These are the activations of a small neural network, seen along a few directions. Each row is one input.
Each table varies a few parts of the input and shows all the possible inputs, shuffled.
Descriptions start from the smaller parts, as in this example, which fits no table here: values(3) and (point or line(9) or (line(4) and ring(8))).
Shared parts are said once, and a part with two or three values counts as separate values.

Other details of the inputs vary at random and push rows far along two fixed directions, the same in every table; ignore that.

A family of inputs:
x1: [ -7 -47  14  16  -9  19  -7  16  50  -5  49  -4]
x2: [ 19  37  -9  -7  12 -11  16 -28 -36 -38 -51  25]
x3: [ 13  28  26  -5  18 -12   6   6  37 -32 -15  -7]
x4: [-19 -48 -13  -5   4   1   8  19 -13  48  28 -15]
x5: [-10  34  -4  15 -11  10 -21 -12  -3  -2 -10  -3]
x6: [  1  16  -2 -11  19 -14  11   7 -16  -2 -21   3]
x7: [ -4   4  42  21  -5  22   1 -23  73 -79  -1  19]
x8: [  8  26  33   4  31  -4  -3   0  34 -47  -4  -9]
x9: [ -5 -34 -23 -16  19 -15  -3  42 -26  63  26 -21]
x10: [-25  -9 -38  -9 -31   0 -10  25 -44  91   4 -16]
x11: [  2 -36  16   7  25  -2 -18  34  32   7  30 -26]
x12: [  9   5  -2  -4  11  -9   7  -5 -30  -5 -11  -4]
x13: [ 34  38   4   7  -2  -7   8 -46  -6 -53 -28  35]
x14: [-17 -40   5   7 -16  18   6   5  12   8  41  -5]
x15: [  9   1 -17 -19 -16 -11  17 -17 -34  18 -12  12]
x16: [  1  -5 -18 -12  -6  -6  12 -19 -44  10   0  11]
x17: [-31  -9  -5  13  -3  20 -29  23  19  35  12 -22]
x18: [  2  29 -21  12 -20   1 -19  -5 -27  24 -13  10]
x19: [  2 -15  44   5  25   4 -15  23  78 -30  17 -32]
x20: [ 18  23 -31 -20 -46  -3  35 -47 -55  -9 -39  50]
Each input here is: values(4) and (point or line(4)).
- The inputs of x6 and x3 match in every part but the values(4) part. If x7 is changed in the same way as x6 into x3, which row does it become? => x20
- Change only the values(4) part in x4. List by row number the other rows that result. => x13, x15, x16
- Change only the line(4) part in x14. List by row number the other rows that result. => x8, x12, x16

A family of inputs:
x21: [  5   0 -18 -21 -19  -5  28 -20 -41   8 -13  23]
x22: [-11 -11  -4   6  -9  10  -6   5   4  14  10   4]
x23: [ -7  -5   5  20  -2  13 -17  -1  15  -9  15  -2]
x24: [  3 -12  -3  -5 -11   1   7  -8   0   0   0   8]
x25: [  6   8 -15 -11   5 -14   6   0 -39  21  -8   1]
x26: [-19  -6  -1  -9  -6   3  -4  23  13  36   4 -22]
x27: [ 18  38  13   4  12  -9   0 -16   7 -41 -24  10]
x28: [ -6   0   6  20  -3  14 -17  -4  17 -15  16  -4]
x29: [-14 -37  -2 -11  -6   5  16  13   5  20  19  -4]
x30: [ 13  26   3  -1  13 -10  -2  -2  -7 -18 -21   8]
x31: [-16  -2  16  -1   0   6 -11  21  44   8   0 -23]
x32: [  2 -10  -4   5  -9   2  -1  -8  -4   5   7   3]
x33: [-15 -42 -13 -16 -10   3  16  14  -8  34  24  -6]
x34: [ 11  15  -4  -6   5  -9   5  -7 -26  -4 -15   4]
x35: [  7   6   5   0  15  -6   3  -7  -2 -15  -9   1]
x36: [ -3 -20   4   6  -5   6  -6   7  13   7  27  -9]
x37: [-17 -22 -13   5 -12   8  -4  15  -6  35  22  -7]
x38: [ 21  43  22   9  13  -4   0 -23  17 -63 -31  13]
x39: [ 11  20  12   4  14  -8  -5  -5  13 -25 -13   0]
x40: [ -8 -35  -7  -5  -8   4   5  15   5  25  21  -6]
x41: [  7   5   5   2  11  -6  -2  -1  -1 -13 -10  -3]
x42: [ 7 10  0 -2 16 -9 -6  6 -2  0 -7 -5]
x43: [ -2 -14  24   9  -1   8  -3   2  52 -26  17  -7]
x44: [ -7 -31   6  -2  -6   4   1  11  19  13  25 -11]
x45: [ 18  33 -37 -20  -5 -18  25 -32 -83   6 -42  30]
x46: [ -5 -19  -3   5  -7   4  -3   7   3  12  18  -3]
x47: [  8  54  14  -2  -8   3   4 -21  18 -38 -48  17]
x48: [ 15  27   5   0  11  -9   0  -8  -5 -25 -21  11]
x49: [-11 -15   4  11  -6  11 -12   6  19  10  15  -4]
x50: [ 10  20   4   0  16  -8  -5   3   1 -13 -11   0]
x51: [-12 -16   2   9  -7  11 -10  11  17  16  25  -7]
x52: [ 10  17  -2  -7  13 -10  -3   3 -14  -1  -9   2]
x53: [  7   5 -39 -20  -3 -17  23  -5 -78  35 -19  15]
x54: [ -7 -28  -6 -12 -10   1  16   1  -5  13   8   5]
x55: [  1  -6 -18 -12   7 -10  11   2 -42  26  -1  -2]
x56: [-23 -10 -13 -13  -9   1   0  26  -2  50   3 -21]
x57: [ -8  -6  18  23   1  14 -24   2  34 -20  26 -10]
x58: [ -8 -11   1  19  -2  12 -18  -2  11   1  18  -7]
x59: [  7  11  33  21   2  12 -11 -13  55 -53   6   0]
x60: [ 13  18   0  -2   8  -6   4  -8 -16 -18 -22   9]
- The inputs of x36 and x59 match in every part but one. If x44 is changed in the same way as x36 into x59, which row does it become? => x43
- The inputs of x56 and x26 match in every part but one. If x37 is changed in the same way as x56 into x26, which row does it become? => x51
- What do these inputs look like to the network? => values(4) and (point or line(4) or line(5))
- Start at x45 and move only the line(4) part, one step at a time. The first step leads to x38. Which rows follow, in order? => x27, x50
- Change only the values(4) part in x39. List by row number the other rows that result. => x25, x27, x48
- Which other rows agree with x49 in the values(4) part? List them by row number. => x24, x31, x32, x35, x39, x41, x42, x54, x58
